These are the activations of a small neural network, seen along a few directions. Each row is one input.
In each table, some parts of the input vary, and every possible input appears once, in random order.
A made-up example of a description, with smaller parts first: ring(5) and (point or (values(2) and line(4)) or ring(9)).
Shared parts are said once, and a part with two or three values counts as separate values.

Other details of the inputs vary at random and push rows far along three fixed directions, the same in every table; ignore that.

A family of inputs:
row 1: [ 26  16   5  58  21 -28 -18  -5 -10   2 -17]
row 2: [-21  -7 -26  -1  13 -27 -17  35   8 -29  -1]
row 3: [  7  10  26  47 -13  27 -27 -34 -16  22 -22]
row 4: [ -5  -8  21 -47 -44  64  42 -30   9  23   9]
row 5: [-37 -21 -47 -15 -24 -37 -29 -37  53 -20  12]
row 6: [ -5   7 -41 -33  16 -46  -8  33  -2 -53  -3]
row 7: [ -2 -12   5 -23 -12   3  21  32  -7 -12  15]
row 8: [-51 -28 -30 -18 -35  17 -26 -66  69  12   6]
row 9: [-23 -26 -12 -16   8  -8  -7  19  19  -1  14]
row 10: [-28 -12  10   5 -24  42  11 -34  49  40   6]
row 11: [ -1  16   4  87 -24   2 -55 -70  18  26 -31]
row 12: [-14 -20   1 -27 -10  30  13 -36  36  17   5]
row 13: [ -8  -1 -18 -10  21 -30 -14  50 -16 -31   1]
row 14: [ 43  37  23  79  10 -13 -22 -15 -35   2 -35]
row 15: [-31  -2   7   4 -43  47   9 -33  40  28   1]
row 16: [-20 -11 -32 -13  29 -40 -10  56   6 -37   3]
row 17: [ 15   9  11  29  20   3   0   9  -5   6 -14]
row 18: [-39 -29 -49 -19 -12 -45 -32 -38  54  -3  23]
row 19: [-19 -29 -16 -73  -6   9  37  11  27  -1  31]
row 20: [-35 -12 -35  -5 -19 -32 -39  -8  20 -10  14]
row 21: [ 14  26  24  56 -19  15  -6 -38  -2  24 -19]
row 22: [  9  -3  19 -84 -19  45  68  48 -27  -9  25]
row 23: [ 10  -8   6 -39 -11  15  40  -1   6  -7  10]
row 24: [ 27  10  61   0  -2  79  32 -13 -39  45  -9]
row 25: [ 30  32   2   9  35 -24 -19  23 -56 -20 -16]
row 26: [-54 -46 -23 -10 -38   0 -27 -54  66  32  34]
row 27: [ -6 -10 -14 -19 -14 -11  -1 -26  15   1  12]
row 28: [ -9  14  -5   2 -17   0  11  13  10  -6  -1]
row 29: [-56 -30 -25   7 -32   5 -15 -47  84  31  20]
row 30: [  8   3  -4  55   8 -40 -46 -18  -8  -1 -10]
row 31: [ 36  14  25  16  14   1   2 -16 -36  15  -3]
row 32: [ 24  15   5  56  27 -23 -20  -3  -9   4 -20]
row 33: [ 49  41  13 -14  29  -7  19  39 -70 -29 -21]
row 34: [  3   7  28  12 -23  45  -4 -29 -17  29  -7]
row 35: [-10 -12  10 -23 -23  29  32  25   6  -6   6]
row 36: [ 11   0  25  21 -23  28  -9 -62  -3  37   1]
row 37: [-61 -29 -47 -16 -18 -25 -48 -17  46  -3  21]
row 38: [ 41   7  47  11  22  29  30  22 -43  17  -8]
row 39: [ 32  17  40  13 -23  46  16 -54 -24  30 -14]
row 40: [ 12   4  25 -22  -4  27  61  32   1  10  13]
row 41: [ 19  15   8  55   6 -22 -24  -4 -21 -10 -21]
row 42: [ 76  34  50   8  33  17  45  11 -64  -1 -25]
row 43: [ 34  27   5  19  28 -37  -9  55 -59 -36 -17]
row 44: [  3 -11  -5 -20   9 -19  28  55  -6 -29  13]
row 45: [-23 -12   3 -22 -31  47   1 -54  28  28   3]
row 46: [-35 -36 -11 -66  -8  17  26  28  26   5  36]
row 47: [-50 -24 -52 -24  -6 -29 -41 -33  51  -5  13]
row 48: [  3  38 -31  56  36 -68 -52  21 -15 -31 -26]
row 49: [ -9 -16 -29  -6  24 -56  -2  50   9 -35  13]
row 50: [  0  12 -26 -24  15 -36 -15  34 -26 -35   4]
row 51: [ -7  -4  -2 -18  10  15  24  37   8  -7   2]
row 52: [ 19  -1   5 -56  11  -1  76  95 -19 -36  21]
row 53: [ 44  34   0   7  31 -47  -8  37 -65 -34  -8]
row 54: [-16 -15 -30 -11  32 -45  -8  54   9 -34   7]
row 55: [ -5  -8  13 -19 -11  47  15 -40  21  20  -6]
row 56: [ -2  -6   1 -31 -12   0  18  26 -13  -8  20]
row 57: [ 16  -6   6 -72  11  -5  63  88 -38 -29  32]
row 58: [  8  11 -11  37  27 -36 -54 -30 -13   5 -11]
row 59: [-18  -5 -56 -15  33 -76 -42  11  14 -35   6]
row 60: [-38 -15 -32  10 -12 -21 -32   1  31 -18   0]
row 61: [-29 -29 -28   8  -2 -40 -31  -6  34  -3  18]
row 62: [  3  14   3  40   4   5 -20  -9   1   5 -21]
row 63: [ 36  13  49  79  11  30 -14 -47 -21  41 -33]
row 64: [ 30  21  57  16 -20  82  45  -5 -25  30 -21]
row 65: [ -2 -19  27 -69   3  54  67  66 -15  -1  19]
row 66: [  8  26 -36  59  47 -80 -90 -19 -26 -20 -24]
row 67: [ 42  25  26  64  33 -16 -35 -23 -49  21 -23]
row 68: [ -6 -24  26 -42 -22  59  38 -26  14  39  24]
row 69: [ -4   0   8 -17 -17  15  42  20  15   3  14]
row 70: [ 10   8 -16 -45   5 -17  25  37 -13 -42   1]
row 71: [ 16  -1  24  22  -5  32  -1 -67  13  34 -14]
row 72: [ 13  22  43  35  -5  59  16 -28  -4  42 -21]
Each input here is: line(8) and ring(9).
- The inputs of row 3 and row 6 match in every part but the line(8) part. If row 13 is changed in the same way as row 3 into row 6, which row does it become? => row 8
- The inputs of row 61 and row 1 match in every part but the line(8) part. If row 7 is changed in the same way as row 61 into row 1, which row does it become? => row 14
- Change only the line(8) part in row 43. List by row number the other rows that result. => row 4, row 11, row 20, row 22, row 28, row 35, row 70

A family of inputs:
row 73: [  1  13   5   7 -12  -2   4   3  -7  -2  -4]
row 74: [ 16  14  10 -10  -2  18   4   4 -29   5   2]
row 75: [-26 -11   6  27 -16  13 -15 -27  30  31   2]
row 76: [ 12  13  19 -33  -6  17  48  54 -32 -17   8]
row 77: [ 4 -4 -4 12  6 -1 -8  3  8  1 -4]
row 78: [-20 -16  33  -4 -28  58  28  -8  17  39  13]
row 79: [-12  -4  -9  -9  15 -20  12  40   9  -9  10]
row 80: [-16   0 -50 -16  13 -51 -28   1  21 -23  13]
row 81: [ 43  22  23  21  11 -14   0   0 -48  -4 -13]
row 82: [  9  18  12 -36  -4  27  41  54 -31 -23  -2]
row 83: [ -8  16 -20  16  -1 -14 -17 -13  15 -12 -15]
row 84: [  2  -5  -1 -46  11   1  17  27 -19 -21   1]
row 85: [  1  -3 -12  19  11 -12 -15  -6  18  -2  -5]
row 86: [-24   4  -8  17 -31  19 -21 -38  26  12 -12]
row 87: [ -8   1 -35 -27   7 -30 -11  14   6 -18  13]
row 88: [-40 -19 -20 -31 -34   6  18 -14  55   2  22]
row 89: [ -9 -25  26  -7 -40  57  28 -17  17  25  12]
row 90: [ 37  20  21  32  22   3  -3  19 -38  -1 -21]
row 91: [  2  -8  -4 -37  16  -9  15  32 -16  -4  18]
row 92: [ 22   5  23  -7  -9   9  16   3 -31   0   5]
row 93: [ 1 -2 13  7  9 12  4 13 -7  6 -6]
row 94: [ -5  16 -12   9  -6  -3 -10  -5   6 -10 -15]
row 95: [ -9 -11 -23 -27  20 -32  -5  17   3  -9  17]
row 96: [-17 -20  21 -29 -28  56  11 -37   9  22   4]
row 97: [-20 -21 -19 -18 -22 -18  -7 -25  31  -1  18]
row 98: [-10 -15 -34   0   8 -45  -7  17  26 -29   9]
row 99: [ 10   2  28   3   9  28  16  23 -24   6  -5]
row 100: [-17 -10 -26  -5  24 -33  -8  24  22 -20   4]
row 101: [-14 -20  -1  25 -28  12 -15 -36  29  17   0]
row 102: [  3   3   3  25   4   0 -36 -55   0  11 -23]
row 103: [ -5  11  -7  13  -9 -16  -6  -7   7  -5  -4]
row 104: [  7  10  -6  -6  -2   1 -10  -7 -12   4   1]
row 105: [ 44  26  22  56  13 -18 -22 -48 -29  11 -24]
row 106: [-16 -12 -39 -15  25 -53 -23   4  18 -13  17]
row 107: [  5  -8  -5  17  -3 -10  -2  -2   8  -5  -3]
row 108: [ 27  19  18  36  32  -7  -8  12 -30   0 -24]
row 109: [ 15  -2  17 -45  16  15  37  47 -38  -2  18]
row 110: [ -3  -1 -14   0  15 -19 -23 -28   7 -10 -12]
row 111: [-12 -22  25 -12 -32  64  21 -14  19  30  11]
row 112: [ 28  29  25  75  26  -8 -22 -24 -17  22 -28]
- The inputs of row 82 and row 83 match in every part but one. If row 74 is changed in the same way as row 82 into row 83, which row does it become? => row 80
- The inputs of row 95 and row 106 match in every part but one. If row 102 is changed in the same way as row 95 into row 106, which row does it become? => row 110
- What do these inputs look like to the network? => line(4) and (values(4) or line(6))
- Change only the values(4) part in row 84. List by row number the other rows that result. => row 81, row 91, row 104
- Change only the line(4) part in row 112. List by row number the other rows that result. => row 75, row 78, row 79

A family of inputs:
row 113: [ 74  63  51  20  29  24  50  54 -83  -6 -30]
row 114: [ -3  -7  -8 -24 -22  -1   9  -7   8 -13   9]
row 115: [-19 -16  -4 -11  -7  13   0  11  11  -6   6]
row 116: [ -3  -4  15  13 -17  35   9 -22  15  11 -10]
row 117: [  1   5 -22  -2  29 -47 -30  10 -12 -17   3]
row 118: [  6   1  15  -4  -8  24   9 -38  12  22   0]
row 119: [-13  -2  19  10 -21  33   0 -17   4  21  -5]
row 120: [ -5  22 -14  42   4 -25 -43  -8  -6   2 -10]
row 121: [  4  12 -18  37  24 -36 -37 -27   6  -2 -16]
row 122: [-17 -15 -16 -49  16  -6  18  37   6 -12  21]
row 123: [ -9 -13  -6 -26 -19   1  -2  -3   0  -7  14]
row 124: [ -7   3  16  12 -24  30  10 -21  13  15 -10]
row 125: [ -8 -15 -16 -43   8  -2  29  42  16 -23   8]
row 126: [  6   0  10  -4 -19  23  10 -40   4  18  -1]
row 127: [-15 -21 -14 -45  10   0  16  45   7 -17  13]
row 128: [  1  -7 -14  25  21 -51 -21  29  -5 -13   9]
row 129: [  4 -12  22  23 -16  19  18 -19  20  27   6]
row 130: [  5   8 -16  26  10 -35 -45 -28 -15  -1  -8]
- What do these inputs look like to the network? => values(2) and (point or line(8))
- The inputs of row 118 and row 117 match in every part but the values(2) part. If row 124 is changed in the same way as row 118 into row 117, which row does it become? => row 119
